Here are a small network's activations along a few directions, averaged over the inputs that share one value of a field.
Values that are neighbours, or in one group, have similar rows; names and order tell nothing.
Strong random noise was added to every row along 2 fixed directions; ignore it. To show where, here is one row again and again, with new noise each time:
-8 -220 40 53 130 220 178 220 6 38 108 2 -70 -27 277 19
11 -218 20 74 -132 291 123 -4 -207 -75 37 -26 -49 32 214 -141
-83 -388 -107 202 48 343 -94 39 -211 -183 175 -4 148 94 183 -106
137 -3 173 -81 -464 252 378 -147 -287 17 -168 -65 -291 -22 228 -250


Field S:
s2: -79 393 -35 95 130 -278 110 129 422 212 -112 125 7 -169 -144 141
s8: -195 -307 -486 363 -245 116 -587 -337 -191 -467 406 220 466 149 -295 -386
s6: 128 -143 -97 512 934 -81 -366 260 417 -101 382 154 302 -157 -182 252
s5: -32 -171 -5 -391 -343 169 -360 -122 -429 -252 -75 -42 -58 314 -104 -114
s3: -302 3 -10 -166 -87 -427 60 415 586 434 104 -68 -148 -152 -236 172
s1: 20 104 191 -15 286 -97 225 17 -6 2 -17 -204 29 4 106 125
s9: 279 344 -36 78 -92 -183 59 -127 354 288 -293 66 -116 -98 -229 -47
s11: 37 -233 -177 707 947 -23 -561 251 279 -154 570 212 494 -26 -216 306
s12: 11 201 -17 -396 -68 -114 -205 -190 -394 -301 -124 -21 50 354 -65 128
s7: -33 25 -82 -300 -86 -64 -436 -306 -438 -293 -281 -57 92 169 25 60
s4: -247 -154 -245 -120 -125 -220 -193 222 324 254 148 16 160 -170 -331 -72
s10: -136 -158 11 211 506 146 48 7 91 44 56 -145 316 81 359 289
s13: -81 -153 33 13 -492 361 175 -308 -580 -278 -116 -56 -53 82 142 -334
S is arranged as 5 separate groups.
Which other values are in the same group as s6? Give them in the order they are listed.
> s11
Which other values are in the same group as s9? Give them in the order they are listed.
> s2, s8
Which other values are in the same group as s4? Give them in the order they are listed.
> s3
Which other values are in the same group as s10? Give them in the order they are listed.
> s1, s13

Field H:
h6: -48 53 -58 -141 -252 -65 -221 -321 -407 -146 -185 -200 120 193 -123 -84
h3: -207 -73 -148 -192 231 -201 -350 235 276 93 284 83 209 -3 -172 232
h5: -25 -19 108 -44 -320 142 105 -330 -375 -201 -170 -68 -92 114 245 -215
h4: -130 -122 -280 205 602 -184 -339 414 434 54 189 150 222 -17 -186 214
h8: 64 26 -31 123 64 -30 -157 -112 -91 -138 -57 32 31 88 -10 -56
h7: -148 -403 -391 534 451 46 -493 149 275 -111 487 174 570 -55 -248 -3
h2: 386 457 308 -56 -838 132 654 -477 -248 136 -394 -98 -403 -105 -101 -323
h9: -243 -362 -139 -139 225 207 -334 125 -234 -254 200 -22 248 206 135 117
h1: 60 -136 163 182 30 247 299 101 13 12 5 -23 -192 -113 253 -19
H is arranged as a 3 by 3 grid.
List every value one step from h3, in the order listed.
> h6, h4
List every value one step from h5, in the order listed.
> h8, h9, h1
A value of H combines one of 3 hidden first parts with one of 3 second parts; all combinations occur once.
Changing only the second part turns h3 into h6. h7 has the same second part as h3; what does that change turn h7 into?
> h2
